cols: Q D K Z F P A Y X U
[157 124 112 106  98 117 131  83 146 147] : k89
[157 124 112 106  98 117 131 135 159  93] : k647
[ 92 131  64  87 141 207 119  84 121 102] : k215
[120 136  42 177 164 133 122 162 146 147] : k311
[117 139 174 123 163 113 121 130 140  88] : k310
down: [122 121]
A
step +1: [ 92 131  64]
[ 93 132  65]
down: [112  64]
K
down: [64 42]
K
down: [157 157  92]
Q
down: [124 131]
D

cols: C E G N V R
[160 119 113 149 111 125] : k118
[143 119 143  83 123 132] : k91
[ 45 125 136  57 138 119] : k18
step -1: [160]
[159]
down: [160 143]
C
down: [143 136]
G
step -1: [119 143  83 123]
[118 142  82 122]

cols: M W T J
[ 63 120 126 161] -> k779
[121 101  99 118] -> k470
[103 159 161 148] -> k667
[155 149 146 104] -> k576
[155 149 146 118] -> k325
[ 76 136 139 151] -> k87
down: [161 146 146]
T
step -1: [76]
[75]

cols: B H S L
[172 164  92 142] -> k782
[ 93 156 161  67] -> k802
[129 129 129 126] -> k182
step -1: [129]
[128]
step -1: [ 93 156]
[ 92 155]
down: [ 67 126]
L
down: [164 156]
H
step +1: [ 93 156 161]
[ 94 157 162]

cols: mekol Dif Golel sokig Zefof bemem
[190 174 122  86 113 118] -> k264
[191  50  70 139 185 117] -> k560
[122  81 167  63 129 190] -> k284
[131 199  87 199 130  52] -> k705
step -1: [174 122  86]
[173 121  85]
step +1: [131]
[132]
step +1: [191  50  70]
[192  51  71]
step +1: [130]
[131]

cols: rovi sis Zofu nakoz
[ 84 145 137 102]  k383
[127  99 143 126]  k819
[ 98 115  98 191]  k757
[101 167 158 169]  k238
[134 111 119 134]  k246
[ 94 155 139 175]  k620
[139  91 156 170]  k411
[121 128 133 142]  k391
[ 97 104 164 125]  k585
[ 91 129 162 134]  k964
[ 73  82 116 149]  k148
step -1: [99]
[98]
down: [ 99 115 167 111 155  91 128]
sis
step +1: [ 84 145 137]
[ 85 146 138]
step +1: [ 97 104 164]
[ 98 105 165]
step +1: [115]
[116]
down: [126 191 169 134 175 170]
nakoz
step -1: [129]
[128]

cols: pineb molir bef vipo Vabef vodi tipe vedev Mulo
[ 97 119  84  57 113 113 174 161  88] : k382
[124 172 164 171 104 138 109 142 142] : k75
[127  89 168  97 152  89 128 104 149] : k854
[ 97 119  84 166 113 113 174 161  88] : k37
[ 69 166 160 159 104 132 114 142 143] : k309
[128  67 194  95 162  68 123  97 164] : k608
[127  89 168  97 152  89 128 104 142] : k163
down: [152 113 104]
Vabef
step +1: [113]
[114]

cols: Bedel gita tedum Giv Mib
[159 133 116 126 138] : k698
[174 170 157 132 169] : k679
[ 85 129 100  64 149] : k734
[154 155 114  85 174] : k618
[164  79 131 192 175] : k839
down: [170 129 155]
gita
step +1: [131 192]
[132 193]
step -1: [170 157 132]
[169 156 131]
step -1: [155]
[154]
down: [138 169 149 174]
Mib

cols: Gobu Deri Rapa dis Pesi renol rivu mili liv
[129 143 107  99 130 152  82 102 195] : k348
[175 138 178  60  88 171  75 124 184] : k160
[142 172 116 153 180  66 103  64 106] : k408
[121  91 142 116  84 184 168 200 128] : k296
down: [142 121]
Gobu
down: [ 88 180]
Pesi
down: [184 106]
liv
down: [ 99  60 153]
dis
step -1: [82]
[81]
step +1: [60 88]
[61 89]
step -1: [116]
[115]

cols: ditun zaze Seke zeru
[129 117 179 126]  k211
[129 117 120 194]  k55
[129 117 179  77]  k938
step -1: [129 117 120]
[128 116 119]
down: [194  77]
zeru

cols: linir rimu Zotu kamo Ruv vuk
[156 107 197  76  70 159] = k401
[146 118 147 114 106 122] = k916
[162 126  88 110 145 147] = k670
[113 134 101 123 146 123] = k394
[113 134 101 123 146  99] = k437
[160  96 174 119 116 162] = k760
[127 104 117 137 117 175] = k150
[112 117  77 144 133 160] = k216
[150 144 145  86 121  84] = k358
[163  93 153 118 114 176] = k513
[115 109  98 164 137 158] = k768
[130 123 131 110 100 143] = k785
down: [123 119]
kamo
down: [ 88 101]
Zotu
down: [121 114 137 100]
Ruv
step +1: [93]
[94]
down: [146 146 116 117 133 121 114]
Ruv
step +1: [146]
[147]

cols: motar niduv Dumuk vamu voni ret Rimin kur
[124 154 120 128 139 145 141 127] : k850
[109 129  64 151 127 154 120 146] : k52
[131 167 150 131 116 101 125 120] : k615
[148 164 143  92 172 173 165 109] : k758
down: [129 167]
niduv
down: [120 125 165]
Rimin
step +1: [131]
[132]

cols: gogo Sumuz dap niv nomer pegog ril
[118 121 128  99 120 143 119]  k775
[116 142 135 136 116 132 120]  k824
[ 97 143 133 107  93 146  96]  k847
[124 111 130  90 131 152 131]  k880
[103 112 129  55 104 167 103]  k735
[130 129 134 134 137 137 139]  k891
[137 144 160 175 175 176 190]  k386
[117 121 128  97 118 144 117]  k906
[104 162 143 156 107 140 117]  k106
[125 124 128 116 126 133 126]  k753
down: [134 160]
dap
step -1: [175 175 176]
[174 174 175]
down: [116  97 124 103 130 137 117 104]
gogo
step +1: [104 162 143]
[105 163 144]
down: [117 104]
gogo

cols: fom rabif zedi Pafo turu Getab bigof latan
[145 145 178 134 117 169 146 115]  k318
[ 93 165  64 187 115  64 145 176]  k664
[121 145 141 130 136 153 126 102]  k803
[ 93 165  64 187 115 105  98 144]  k919
[135 176 157 157 118 140 145 102]  k712
down: [136 115 118]
turu
asked: [135 176 157 157 118 140 145 102]
k712
down: [115 136]
turu
down: [145 126  98]
bigof
step -1: [169 146]
[168 145]

